A small network was shown many inputs. Here are its activations along a few directions, one row for each input.
In each table, some parts of the input vary, and every possible input appears once, in random order.
A made-up example of a description, with smaller parts first: one of 6 places along a line, together with either a single point or one of 11 places along a line or (one of 2 separate values, together with one of 8 places around a ring).
Shared parts are said once, and a part with two or three values counts as separate values.
In the rows, zero is written as 128.

Other details of the inputs vary at random and push rows far along two fixed directions, the same in every table; ignore that.

Table:
row 1: [116 133 133 136 120 139 125 131 149 154 129 124 135 109 105 151]
row 2: [124 138 102 182 113 122 164 115 159 111  79 155 149 123 145 177]
row 3: [124 148 118 167 119 130 147 125 174 142  98 147 141 106 107 179]
row 4: [168  79 133 108 103 112 112 124  40  66 147 153 120 176 200  84]
row 5: [114 131 140 107 130 147 101 141 135 179 171 100 132 121  89 125]
row 6: [118 162 108 171 144 129 161 123 208 149  69 145 132  77  80 180]
row 7: [150 116 118 153 108 119 142 119 115  91 101 166 132 138 161 144]
row 8: [127 125 125 137 120 129 125 128 121 131 128 133 135 138 136 135]
row 9: [144 125 125 152 126 111 155 119 133  85  78 161 122 116 152 137]
row 10: [ 95 175 145 136 139 167 106 114 207 200 158  84 128  81  34 198]
row 11: [121 148 114 163 136 121 161 124 188 131  74 145 132  84  97 166]
row 12: [122 111 133  97 124 142 100 137 101 154 179 100 129 137 116 103]
row 13: [150 122 119 154 128 114 153 117 130  81  77 166 122 117 155 133]
row 14: [111 131 135 123 120 133 118 134 134 156 147 112 134 129 110 135]
row 15: [142 117 113 162 106 115 149 117 121  89  93 164 138 136 162 147]
row 16: [124 128 129 108 142 126 123 130 111 127 144 111 120 147 140 101]
row 17: [119 135 136 123 121 135 115 136 125 149 148 117 136 140 123 130]
row 18: [142 120 108 155 125 104 161 116 121  69  78 162 128 130 169 132]
row 19: [135 138 123 155 127 111 160 124 147 100  79 155 129 115 138 144]
row 20: [114 125 123 122 123 136 118 132 124 148 150 111 137 132 119 129]
row 21: [128 125 151  86 144 135  98 139 108 147 166 103 112 133 117  89]
row 22: [112 135 136  98 152 144 108 136 140 168 160  90 120 116  95 108]
row 23: [125 139 103 180 115 125 162 117 167 121  82 154 150 114 132 179]
row 24: [126 133 137 113 139 123 122 134 125 131 136 120 120 132 126 109]
row 25: [102 152 133 122 146 135 128 136 171 172 130 103 126 101  78 136]
row 26: [106 152 138 115 149 140 122 138 169 179 137 102 123 101  71 135]
row 27: [141 113 144  93 139 123 107 136  93 119 155 119 113 143 138  85]
row 28: [112 144 128 117 152 144 119 136 169 179 136 104 123  93  68 128]
row 29: [137  98 136  96 113 125 103 132  52 104 173 118 126 179 177  83]
row 30: [109 140 132  97 149 137 110 139 127 163 162  89 121 127 102 101]
row 31: [128 139 115 175 110 123 160 120 166 118  80 161 141 108 124 182]
row 32: [115 135 130 127 128 148 113 133 153 173 143 112 134 106  89 144]
row 33: [155 107 113 139 124 105 150 118 100  62  93 161 122 135 177 113]
row 34: [146 134 122 155 129 109 156 123 135  89  81 163 127 126 153 137]
row 35: [132 104 131 103 119 135 107 131  90 129 169 113 130 151 145 103]
row 36: [144  92 148  91 108 125 101 134  59 108 173 124 121 165 164  83]
row 37: [140 120 136 108 136 121 120 131 102 116 136 128 117 141 142  95]
row 38: [129 134 102 179 112 121 163 118 156 110  79 161 147 113 138 175]
row 39: [ 92 149 141 110 131 150 104 143 153 202 170  85 135 120  74 137]
row 40: [113 138 134  96 151 141 109 139 138 168 160  93 119 117  90 110]
row 41: [133 118 137  91 140 129 111 132  97 125 161 109 114 150 139  87]
row 42: [145  92 130 110 108 116 116 124  57  83 155 134 128 180 193  93]
row 43: [156 102 113 160 101 111 153 111  98  60  92 172 134 148 197 139]
row 44: [108 144 122 118 151 141 125 134 168 173 140  97 127  99  78 130]
row 45: [118 135 138  98 146 135 108 137 121 156 156 101 117 133 108  98]
row 46: [142 127 108 163 129 113 163 115 143  81  68 163 128 109 152 146]
row 47: [135 111 140 104 120 134 103 134  88 134 164 121 128 154 141 102]
row 48: [131 140 119 162 129 110 164 120 150  97  70 156 131 119 142 150]
row 49: [124 121 130 109 123 139 110 134 111 149 164 110 128 138 122 120]
row 50: [115 141 133 132 125 146 118 134 157 167 139 118 135 109  93 149]
row 51: [ 89 158 119 136 137 160 119 137 198 214 144  91 142  78  46 171]
row 52: [128 121 135  93 142 128 110 137  99 131 157 108 119 141 133  88]
row 53: [116 148 116 175 116 128 158 124 181 144  85 147 147 101 106 186]
row 54: [140 124 106 171 109 120 159 113 138  92  85 166 141 131 158 165]
row 55: [135 111 142 108 114 125 108 133  82 115 160 126 128 162 157 102]
row 56: [132 118 138  92 139 127 111 134  92 124 161 108 118 152 144  82]
row 57: [151 131 123 149 126 109 155 120 129  82  84 165 123 129 156 135]
row 58: [142 122 109 156 126 105 162 114 125  70  79 160 130 135 173 132]
row 59: [141 108 139  96 136 118 110 130  81 105 148 125 112 155 155  80]
row 60: [140 126 163  88 142 137  93 111  96 107 172 107  97 144 128 110]
row 61: [133 129 139 111 136 120 122 133 106 115 136 126 119 147 145  99]
row 62: [128 121 146 104 122 136 102 138  99 145 170 114 131 151 130 108]
Description of these inputs: one of 2 separate values, together with either a single point or (one of 5 places along a line, together with one of 6 places along a line).
Q: The inputs of row 10 and row 60 match in every part but the choice among 2 separate values. If row 8 is changed in the same way as row 10 into row 60, which row does it become?
A: row 45
Q: Which other rows does row 37 become when the choice among 2 separate values takes its other values? List them by row number.
A: row 47
Q: Which other rows does row 59 become when the choice among 2 separate values takes its other values? List them by row number.
A: row 15
Q: Which other rows does row 27 become when the place on the line of 5 takes its other values? List them by row number.
A: row 11, row 28, row 33, row 44

Table:
row 63: [ 99 159 111 137 163 131 148 136 199 173  99 110 127  76  65 141]
row 64: [131 118 140  84 148 125 109 143  90 129 157 106 114 148 141  66]
row 65: [130 122 150  90 142 135  96 133 102 138 166 105 111 138 118  94]
row 66: [141 115 149  86 139 133  97 133  87 125 169 112 110 149 136  84]
row 67: [108 167  97 183 149 121 180 124 221 145  47 145 138  70  88 178]
row 68: [ 90 158 139 101 158 149 106 144 170 207 164  75 125 104  53 125]
row 69: [163 105 136 140 107 107 140 114  87  56 101 170 119 149 188 122]
row 70: [ 97 152 145 105 143 162  93 132 168 202 181  76 126 101  55 148]
row 71: [128 155 116 184 122 127 165 113 198 126  62 162 140  83 102 198]
row 72: [137 112 153  90 124 140  93 125  87 125 181 107 115 152 138 104]
row 73: [153 113 124 132 122 101 145 122  89  64 105 157 119 157 185 106]
row 74: [137 110  90 215  60 118 171 110 133  87  72 192 174 142 186 207]
row 75: [121  99 128 116  80 148  93 140  72 160 201 112 156 178 149 129]
row 76: [158 107 114 130 134  95 154 124  88  54  87 164 118 144 188  90]
Q: The inputs of row 71 and row 69 match in every part but one. If row 64 is changed in the same way as row 71 into row 69, which row does it become?
A: row 67
Q: Describe the family of inputs behind these rows.
A: one of 2 separate values, together with either a single point or one of 6 places along a line
Q: Which other rows does row 76 become when the choice among 2 separate values takes its other values? List them by row number.
A: row 63
